Each row below holds a small network's activations on one input, seen along a few directions.
In each table, some parts of the input vary, and every possible input appears once, in random order.
A made-up example of a description, with smaller parts first: one of 2 separate values, together with either a single point or one of 9 places around a ring or (one of 4 places along a line, together with one of 8 places around a ring).
Shared parts are said once, and a part with two or three values counts as separate values.

Other details of the inputs shift rows strongly along three fixed directions, in all tables alike. That doesn't count.

Rows:
r1: [  6 -20 -27 -16  -9  18 -24 -13   3 -10  19]
r2: [ 48   7  -9  26 -27  22  18  13 -21 -12 -31]
r3: [ 20  -6 -12 -31  12  36 -25 -15  13   7 -21]
r4: [40  1 38 43 28 -9 20 16 22  3 14]
r5: [-19  11 -21  -4 -11 -13  12  13 -24  22  -2]
r6: [-49  21  21  -3  11 -25  25  -3   6  21   5]
r7: [-50   1  16  -9   9 -32  19  17   0  19  12]
r8: [  8 -13 -19 -19 -12  15 -34  -6   5 -18   8]
r9: [  0 -13   1 -25  17 -16 -19  -7  44   0  17]
r10: [ 11 -10 -33 -13  -9  19 -24  -7  16  -2  17]
r11: [ 32 -12  31  45  26  -6  20  33  26   1  22]
r12: [  2  13   1 -30  26  -6 -13  -9  42 -16  13]
r13: [ 15   2 -31 -13  -6  20 -18 -23  15   0  11]
r14: [-24  19  -9   6  -8 -12  10 -10 -22  10 -18]
r15: [-21 -10   4 -13  20   3 -18 -20  30 -12  32]
r16: [-39  31  13  -3   6 -23  11   1 -11   9  -8]
r17: [  3  -4   4 -38  15 -11 -13   2  41 -13  12]
r18: [ 32  -6  53  35  55  17  14  17  13  -1 -11]
r19: [-35  22  15  -9  14 -41  20   3  10  24  -8]
r20: [  7  -1 -23  -9  -6  25 -18 -33   9  -8  12]
r21: [ 16  -3 -26 -20 -12  12 -32  -4  13 -10   5]
r22: [ -9 -10  19 -31  17  -4 -12 -16  34 -27  13]
r23: [ 30 -26  48  29  52  10   8  37   7  -2  -3]
r24: [ 27  -6  42  40  34  -4  18  22   8 -32  10]
r25: [-23  22  -6   2 -11  -8  11 -10 -28  15  -8]
r26: [  5 -22 -12 -13 -15  14 -23 -29  10 -16  -1]
r27: [-51  26  14   1  18 -25  21  -1   1  18   9]
r28: [-25   4 -17   6 -23  -6   6  -6 -41   4 -22]
r29: [ 59 -16  11  46  -3  10  11  24  -4  -1   4]
r30: [ 30 -14  -4  35 -12  10   3  17 -30  -5   2]
r31: [-16 -11   6 -16  24  -1 -17 -22  27 -12  33]
r32: [ 23  -4 -33 -15 -25  28 -15 -26   9   2   0]
r33: [ 38  10  -8  34 -20  27  13   5 -31 -23 -25]
r34: [ 11 -15 -14 -15 -31  27 -28 -24  -2 -20  -6]
r35: [ 31  -9  -3  25 -11  12   8  27 -26 -24 -11]
r36: [ 41 -22   5  56   2  20   8  27 -11 -14  14]
r37: [ 24   2 -25 -18 -29  25 -25 -19  11  -6 -11]
r38: [-13  18 -15 -15 -11 -16  12  21 -22   3 -17]
r39: [ 21  12  18  32  23 -11  15  13   6   7  11]
r40: [-38  27  28 -17  15 -31  26   3   5   2  -9]
r41: [ 13 -19 -14 -31 -16  14 -20  -6   9 -25   0]
r42: [ 18  10  15  35  25 -15  14  13  11   2   1]
r43: [-29   0 -11   5 -33   5  15  -5 -35  11 -14]
r44: [ 11  -5 -16  22 -29  18   1  -6 -45  -4 -11]
r45: [  0  -4  -3 -24  23 -12 -22  -6  34   2  31]
r46: [ 19   0  25  22  10 -14  11  31  10   1   1]
r47: [ 35 -17  36  42  11  -2   9  33   4 -15   6]
r48: [ -8 -23   7 -24  16 -14 -21  -9  36  -9  20]
r49: [ 43 -12 -17  34 -29  21  14  18 -26   6 -10]
r50: [ -9  -5   3 -17   7   4 -27 -17  18 -20  14]
r51: [-15  16  -8   1 -30  -1  14 -13 -34  18 -20]
r52: [-19  14 -13   2 -29   4  19 -12 -32  17 -18]
r53: [ 10 -22 -22 -12 -27  30 -18 -30  -4 -12   5]
r54: [-17  23 -29   6 -24   3  14   2 -27  22 -14]
r55: [-46   5  10  -7  18 -43  10  15  -6  12   4]
r56: [-22  14  -1   2 -15 -13  14 -11 -17  13 -22]
r57: [ -7   5  18 -22  15  -2 -19 -23  41 -11  14]
r58: [-36  35  15  -9  19 -35  12  12   6  17  -1]
r59: [-18  10 -20  -2 -11 -21   6  12 -21  17 -15]
r60: [ -5   2   2 -19  16   0 -10 -17  49   5  24]
r61: [-45   1  17 -13  11 -35  20  14  -4  20  12]
r62: [-16  -4 -13  -5 -33  -8   8   7 -40  16 -13]
r63: [-22  -3   0 -13  -7  18   5   2 -46  16 -42]
r64: [ 18 -18 -16 -35   9  32 -29  -2   8   7 -17]
r65: [-20   1  -6  -1 -32  -3  11  -8 -41  12 -16]
Each input here is: one of 5 places around a ring, together with either a single point or (one of 2 separate values, together with one of 6 places along a line).
- The inputs of r44 and r39 match in every part but the place on the ring of 5. If r50 is changed in the same way as r44 into r39, which row does it become? => r58
- The inputs of r48 and r56 match in every part but the place on the ring of 5. If r62 is changed in the same way as r48 into r56, which row does it become? => r51
- Change only the place on the line of 6 in r4. List by row number the other rows that result. => r2, r19, r32, r37, r60
- Change only the place on the ring of 5 in r17. List by row number the other rows that result. => r2, r22, r40, r41
- Which other rows agree with r21 in the place on the ring of 5? List them by row number. => r5, r9, r10, r11, r17, r29, r38, r45, r46, r49, r59, r64

Rows:
r66: [  8  -2  10  13 -13  50 -15  -9  14  -8   6]
r67: [-14  24 -33 -40 -20   4  -1  -6 -14   3 -30]
r68: [-26  -5 -26 -42 -23   4  -7   1 -29  -7 -24]
r69: [-39   6  23   6 -13  -2  16  41 -17  14  -3]
r70: [ 11  -3  10  -8  10  13 -31 -30  18 -12   7]
r71: [-21   4   9  -3  14  -8  36  20 -16  25 -27]
r72: [-29  18  17  18 -10 -20  36  -7 -24  10   8]
r73: [-29   8  -9  23   9 -23  20  16 -20  29   1]
r74: [ -6  20 -10 -32  -4 -13 -22  -9  13   7  -5]
r75: [-27  -6  37  -8  22 -41   9  22   6   8   2]
r76: [  7 -17 -22  -1  13  10 -23 -14  25   3  28]
r77: [-16  30   2  12 -12 -32  33  14 -12  14   5]
r78: [ 10  -9 -34   6 -27  17   1  -7 -22  14   6]
r79: [-17  -1 -43 -10 -26   6  -5 -12 -24  20   1]
r80: [ 20 -18 -30  21   4  16 -19  -7   9   1  13]
r81: [  3  -4   3 -26  40  10 -19  -1  20   0  15]
r82: [ 41 -28  14  25   4  21  11  24  -4 -28 -13]
r83: [-39  -7  -3 -28  -4 -28  -5  -4   9  -3  29]
r84: [ 33 -12 -26 -11   5  41 -23  -5  -7  -7  -4]
r85: [ 13  19  31   4  46 -16   9  22  29 -12   7]
r86: [ 18   3 -15  -8  -5   0 -13 -15  35 -12  28]
r87: [  4 -12  43   9  34 -26  -7  24  17  -8  18]
r88: [-33  25  -8 -38 -14  11 -15   2  28  14   4]
r89: [-34  10  -3 -41  10   5  -8 -29   5  -6 -10]
r90: [-19  26  22  -1  11 -41  32  11  20  12  26]
r91: [ -5 -20   7 -18   2 -13  -7  -6  26 -18  42]
r92: [ -3  -9  23 -13  16   1 -12 -30  36  -5   1]
r93: [ 21 -21 -31   1 -57  22  -2  -5 -31 -14   6]
r94: [ 56  -4  11  33  -6  10   8  12  14  -6 -19]
r95: [ 14 -21  18  24 -20  -6  19  23 -20   2 -27]
r96: [ 16 -15  -9 -25  26  23 -16  -8  21  -3   4]
r97: [ 44   4  21  30   9  -4   8  18  14  -2 -10]
r98: [ 26 -20  19  37  -2  -6  14  20  -3 -19  27]
r99: [ -5  19 -35 -19 -44  -3   8 -14 -13   6   1]
r100: [ 43 -11  24  42   2  20   2  -6  -4 -11 -12]
r101: [ 16   8   2  33  23 -18   0  10  33 -11  18]
r102: [ 36 -17 -20  -5  -7  30 -32 -11  -3   6  -3]
r103: [-42  15  24  20  27 -32  16  -6   8   6  19]
r104: [ 28 -23   2  -1  -8  11 -30   4  -3 -16   3]
r105: [ -7   3  -6  12 -16  -6  31   9 -28  27   8]
r106: [  7   7  11  43 -17   3  28  -5 -29  -2   4]
r107: [-26  -4  -7 -28 -21 -16 -15   3 -24   7 -15]
r108: [  0  32  -3   1  -1  -6  15  22 -27   3 -24]
r109: [-37 -11   7 -45   9 -14   2   1  15  -8  -7]
r110: [  1   8 -11  -4  14 -14 -15  -9  42  -8  27]
r111: [ 24  -5   1 -19  -2   3 -15 -15  45  -4  -6]
r112: [-24  19  26  13   3 -19  14  -1 -26  16 -20]
r113: [-27 -12  -6 -30 -26 -15  -3   0 -15   9 -23]
r114: [-16   5  12   4   9 -20  19  17 -21  37 -19]
r115: [ 27   3 -28  19  -9   7 -15  -6  19 -14   9]
r116: [-16  11  13   5  11 -20  10  19 -28  36 -12]
r117: [-34  14  16 -27  12 -14 -18 -25   6   8   2]
r118: [ 19   1  -3  49 -27  16  20  -7 -33  -6  -2]
r119: [ 18  18  -9  41 -16  -9  22  18 -16   1  -2]
r120: [-22  -1 -33 -40 -13  15   3  -9 -19  19 -30]
r121: [ 36   1 -11  -7   0  22  -1  -2  20 -18 -16]
r122: [ 17  -4  -2  33 -12   2  31  14 -27  18   9]
r123: [  9   4  16  29   1  16  30   3 -24  -7 -32]
r124: [-12  -4 -12   0   8   5 -24 -36  27 -15  22]
r125: [ -9  -3  -7  -5   4   7 -20 -37  24 -15  27]
r126: [ 16  10  -3 -26   6  -2 -33 -12  30  -4   7]
r127: [ 20 -21  10  46   6  -7   4  24  -1 -19  20]
r128: [ 16 -17 -17  47 -25   3   6  22 -34 -13  -5]
r129: [-17   1  13   3   5 -19  25  15 -15  38 -23]
r130: [ 10  -7  36  11  46 -17  -1  15  23  17  14]
r131: [-32   1   4  16  -8 -32  20  23 -26   3   8]
r132: [  7  -7   3  -5  -5  13  -7 -37  24 -15  33]
r133: [ -5   2 -30  25 -25  15  -9 -24 -21  -8  -9]
r134: [-14 -20  -7  -2  15 -16 -24  -2  29 -19  29]
r135: [ -2  11  44  13  51  -4   6   2  15 -16  12]
r136: [ -6  15 -29 -31 -27  10   8  -6  -7   1 -37]
r137: [-43   7   4 -32   8  12 -10   7  22  31  14]
r138: [ 32 -12  11  39  11   4  18  12   1   6  26]
r139: [-29  19 -21 -30 -14  16 -10 -24 -32  -3 -23]
r140: [-22  -6 -13 -28 -16  -4   3  -9  -8  35 -26]
r141: [ 11 -13 -30 -18 -31  27 -17   4 -37 -20 -23]
r142: [ 7 -2 30  5 58 -6  8 20 19  4 13]
r143: [ 37   9 -31  -1 -40  21 -18  -5 -20   0 -29]
r144: [ 38 -12  21  35   7  32  18  -4   1 -23 -20]
r145: [-26   8  15  -4   9 -19  15  33 -35  -3 -13]
r146: [ 37 -22 -16  -4  -9  35 -26   5 -12 -35  -4]
r147: [  9  17   2 -26  29  -1 -16   0  32 -16   9]
r148: [ -2   2   4 -25  21  19 -22 -28  18 -21   4]
r149: [-35   2  18 -29   4 -14  -2 -31  21  10 -11]
- The inputs of r80 and r133 match in every part but one. If r81 is changed in the same way as r80 into r133, which row does it become? => r135
- The inputs of r128 and r124 match in every part but one. If r69 is changed in the same way as r128 into r124, which row does it become? => r66
- The inputs of r139 and r147 match in every part but one. If r144 is changed in the same way as r139 into r147, which row does it become? => r136
- What do these inputs look like to the network? => one of 4 separate values, together with either a single point or one of 8 places along a line or (one of 2 separate values, together with one of 6 places along a line)
- Change only the choice among 2 separate values in r144. List by row number the other rows that result. => r149
- Change only the place on the line of 6 in r116. List by row number the other rows that result. => r102, r114, r129, r130, r140
- Change only the place on the line of 8 in r134. List by row number the other rows that result. => r83, r91, r93, r98, r127, r128, r131
- Change only the place on the line of 8 in r101. List by row number the other rows that result. => r77, r86, r90, r99, r110, r115, r119
- Change only the choice among 4 separate values in r82. List by row number the other rows that result. => r120, r121, r123
